A small network was shown many inputs. Here are its activations along a few directions, one row for each input.
Each table varies a few parts of the input and shows all the possible inputs, shuffled.
A made-up example of a description, with smaller parts first: ring(8) and (point or ring(11) or (values(3) and line(6))).
Shared parts are said once, and a part with two or three values counts as separate values.

Rows:
r1: [-21  -6  23 -10 -20  14   0  10  18  -6  -1 -46 -16  10   7 -26]
r2: [-16 -20 -14  16   8  14  -2  24 -25  -3 -10  -6  -1   2  29   9]
r3: [-16   0  30  10  15   8   1  22 -29  -1 -11  -6   7  12  28  -8]
r4: [-13 -35   0  18  -2 -10  -4  10 -14  11   0 -24  30 -34  28   8]
r5: [ -9 -30 -12  12  -9  23   2   5  11  38 -18 -21  -5  -8  12  15]
r6: [ -8  13  29  -1   1  23  -2  22 -25  16  -3 -10  -3   9  25  -3]
r7: [-11 -20  -5   2 -22  14 -12  13  -5  26  -5 -12 -14  20  28   7]
r8: [-26  -9  35 -11  23  -1  -3  32  -6 -16  -4 -26   2  -2  18  -6]
r9: [ 17  22   1 -24  -9   1  30 -19  32 -21 -11  -2 -21  13 -25 -12]
r10: [ -6 -23 -10  18 -37  13  -5  19  -7  14  -3 -21 -16  10  -3 -25]
r11: [ -85   -7   11   -2  -21   60 -119  -46  -32  -30  -40   21   32  -25
  -57   20]
r12: [ 18  25 -10   5 -14 -14  21 -25   7   1   9   3 -16  24 -33 -30]
r13: [ -3   0  22 -26  18  27  -8  31  -1   0  -3 -25  -5  -9  11 -18]
r14: [  4 -36   8  26 -31  15   5  19   6  26 -15 -23   0 -13 -19 -15]
r15: [  1  26 -16  -6   5 -17  20 -27   9  13   7  13 -30  18 -16  -4]
r16: [  9  29   0   8  25 -19  16 -13  -4 -16  16  20  10  24   5   3]
r17: [-23  -8  15 -23  17   5   2  20  -3 -20 -16 -18   8 -32  35 -22]
r18: [ -1 -15  -1   4  -6  13 -11  39 -30  18   1  -8 -10  -7   4   0]
r19: [ 25  14 -10   1  -3 -16   3   5  -5   0  23  26 -14   5 -12  21]
r20: [ 13   3 -14   3  -4 -42   9  -1  -8 -17  15  33  11 -11   4   7]
r21: [ 20  34  13 -33  16  -2  13  -1  18 -17  13   4  -2   9  -7  14]
r22: [  1  22 -12 -25  24 -37  13  -5  14 -27  15  -1  21 -14  -4 -15]
r23: [ 21  -4 -21   9   8 -23  26 -13   9  -4  -5  26  28 -31  -3  19]
r24: [ 13  43 -14  -4  16   2  19 -15  -2   1  13  16 -10  12  -4   7]
r25: [-20 -10  17 -29   6  22   0  14  17   8 -19 -22 -28  -3  14 -16]
r26: [ 34  -2 -12  20 -26  -3  18 -25  33   7   7   4   4   9 -21  12]
r27: [-12   0  15  -7  -6  17   2  15 -13  31 -21  -9 -10  17   9 -21]
r28: [-16 -24 -16   7  -5 -11  -9  25 -31   2   0 -10  17 -19  27 -13]
r29: [  7  24   3 -17  32 -17  13  -6  20 -33  14   1  11  16   3   9]
r30: [ 20  -4 -27  21  24 -11  21 -13  14  -4   3  16  16  -8  -9  28]
r31: [ -1  28  -4   1  12 -41  14 -17  -6 -15  22  18  16  -3   9 -10]
r32: [ 14  21  10 -38   4 -11  15 -15  32  -5  -1   4 -14  22 -10   7]
r33: [ 27  -2  -9   9  14 -21   4   0  -3 -21  15  37  -3   9   0  11]
r34: [  9 -28   3  15   3  26 -13  11  -5  23   8 -25   5 -18  20  17]
r35: [ 29  -1 -12  -7 -11 -14   2 -13  14   7   9  33 -24  18  -7   9]
r36: [ 43  -1  -4   8   9  -2   6 -10  15   9  17  20   3 -13 -14  27]
r37: [ -49   23    5   -8  -21   23 -114  -76   -6  -44  -21   52   32  -10
  -77   29]
r38: [ -8   2   8   9 -23  25   6   5  -9  14 -13 -26  -6  22   5 -38]
r39: [-26   0   4   4   8 -10  -1  17 -31   4  -2 -16  20 -15  27 -30]
r40: [  2 -41   4  25  17  11  -9  10  -9   7   0 -21  15 -15  24  12]
r41: [ 26   3  -7  10 -35 -18  14 -10  11  -5   9  20 -23  18 -26  -2]
r42: [ 15  -5 -29  10  -1 -15  16 -22  29  25   5  10 -14  -7 -25  24]
Describe the family of inputs behind these rows. -> values(2) and (point or (line(4) and line(5)))
Changing only the values(2) part turns r15 into r27. The same change can be made to r42. Which row results? -> r5
Changing only the values(2) part turns r1 into r9. The same change can be made to r39. Which row results? -> r31
Which other rows does r6 become when the values(2) part takes its other values? List them by row number. -> r24

Rows:
r43: [ 11  45 -32  23   1  -8 -16 -43 -24  13  12  63  16  10 -15  12]
r44: [ 38  24 -30  31  -7   3 -27  -8 -32  -3  16  62   6   9 -44  28]
r45: [ 10  -1   0  -9  25   1  35  20  15  65  23 -31 -18 -21  32  18]
r46: [-96 -47  45  -7 -44  90 -92   4 -60  18 -40 -60   8  -9 -11 -59]
r47: [  9   8  22 -41  -3  -7  40  36  17   3  -8 -17 -27  38  32 -60]
r48: [ -97  -21   21   20  -21   77 -101   28  -98  -15  -47  -12   23  -28
   26    5]
r49: [ 29 -29  15  -9  22  -1  27  53  13  60  -7  -4 -24   3  14  44]
r50: [ 20   2 -19  24 -31 -18  -9 -60  23 -14  17   5  50 -13 -22  19]
r51: [  2  13 -25   0 -37  10 -16 -55  37   0  12   8 -29  32 -36 -19]
r52: [ 40 -66 -27  21 -14 -18  34  38  18  15 -18  -6  10 -17  23  12]
r53: [  0  11  10  22 -11 -32   9 -57  19 -56  -1   2  42  -7 -26  20]
r54: [ 46 -11 -13  31   9   2  24  49 -41  43   4  40 -13   3  32   0]
r55: [  7 -28  -8 -32  10 -39  45  35  22 -20  -3  -8  23 -34  44 -30]
r56: [ 18  -7  -8 -17  19   0 -29  -8  32  27   4  40 -16  -6 -60  54]
r57: [ 12 -20 -15  -1 -20   6  33  -1  27  46  -7 -18 -52  25  41 -44]
r58: [-105  -44   56  -12    3   81 -109   23  -48   13  -26  -62   21  -35
    7   23]
r59: [  9  11 -31 -12  38 -15  26  50 -31 -29  25   6 -11   0  45 -32]
r60: [  2  -3 -19  36  42  -2  39  15 -26 -19  24   0 -18  14  48 -22]
r61: [ 15  51   4 -22  21 -28 -25 -27 -36 -53  17  53  19  22 -10   1]
r62: [ 27  19   4 -20  -4 -26 -11 -35  15 -68   6   1  60 -11 -22   1]
r63: [  2  10  11 -43  53  -7  31  61  22  -1   1 -33   2  18  28  13]
r64: [ 26   5   6   2 -55  10 -18 -20  19   2   9  24 -30  34 -62   4]
r65: [ 42 -15  -6   7 -39  15  34  42   2  44  -2 -24 -55   2   0 -30]
r66: [ -9  22  15 -13  52 -10 -13 -48  31 -13  14   6 -11  -7 -36  28]
r67: [ -1   5  14   9  -7   6  56  13  14   3  -9 -42 -42  37  23 -45]
r68: [ 12   8 -36  32   0 -13  33  20 -40  24  26   1 -13   6  47   0]
r69: [ -6  44 -31  24  23 -16  -7 -44 -28 -49  20  35 -12  -8 -27   4]
r70: [ 42 -21   7  15 -36 -17 -14 -32  16  -1  11  41  38 -25 -40  27]
r71: [ -7 -15   7   0  61   6  39  20  28   4  20 -46 -26   2  30  12]
r72: [  6  44  16 -38 -21  -7 -15 -24  20 -48   2   3 -10  45 -41 -29]
r73: [ -1  48  21 -58  36 -27 -20 -10  16 -20  14   9   6  -9 -42  27]
r74: [-98 -67  24  15 -40  59 -96  17 -29 -21 -66 -35  47 -68  25  -4]
r75: [  9 -32 -12  13 -27 -39  52   5  12  34  -1 -14  21 -26  45   2]
r76: [-16  46  22  -6 -21  -7  13 -42  28 -11 -27  26 -24  34 -43 -22]
r77: [  5  34  -7 -11  20  -1 -19 -37  29  38   8  16  10  -2 -38  41]
r78: [ -3 -22   1  25   3 -29  67  18  17 -13 -21 -27  30  -3  35  -2]
Describe the family of inputs behind these rows. -> values(4) and (point or (values(2) and line(4)))
Changing only the values(4) part turns r52 into r49. The same change can be made to r74. Which row results? -> r58
Which other rows does r50 become when the values(4) part takes its other values? List them by row number. -> r43, r51, r77
Which other rows does r78 become when the values(4) part takes its other values? List them by row number. -> r60, r67, r71
A walk changes only the line(4) part. It starts at r59 and steps to r60. List the rest of the walk in order. -> r68, r54

Rows:
r79: [-15   7   9 -12  -9  14 -30 -10  -5  -3  -9   2   3   3 -13  -7]
r80: [ -6 -19  12   8  -2  16   1  15   0  14  -7 -21  -2  -5   8   3]
r81: [-25  12   5 -10  -1   9 -22  -9  -4 -18  -9  -4   8  -3 -13  -6]
r82: [ 80  45 -32  -7  15 -68  73 -32  45 -10  43  50 -20  22 -24  12]
r83: [-10  -6  14  -7  -3  17  -7  16 -10  10  -7 -15  -8   3  13 -17]
r84: [-13  -3   1   7 -16  15 -24 -12  -6  -1 -10   5  -3   3 -16  -3]
r85: [ 85  32 -31  -4  19 -66  91  -9  42  -2  49  29 -27  29   2   4]
r86: [-15 -12   0   7  11   6  -2  17 -16   9  -2 -14  11 -13  26   8]
r87: [ -7 -12   1   6 -12  19  -2  19  -7   8  -4 -21 -11   5   5  -9]
r88: [-21  -7  -1   5  11   2 -22  -2 -14 -10 -10  13  13 -16  -4  17]
r89: [-20   0  12  -6  -1  10  -1   6  -9   3  -8 -20   2  -2  21 -22]
r90: [-10  -9   5   5  -2   9 -27  -7  -6  -8 -10   5  21 -12  -8  10]
r91: [ -7 -21   6   6  -2   8  -4  17 -10   7  -8 -12  12 -11  20  -2]
r92: [-15  -7  -2   4  -8  10 -23 -10   1   1  -8   2   2  -5 -17  12]
Describe the family of inputs behind these rows. -> values(2) and (point or line(6))
Changing only the values(2) part turns r88 into r86. The same change can be made to r90. Which row results? -> r91
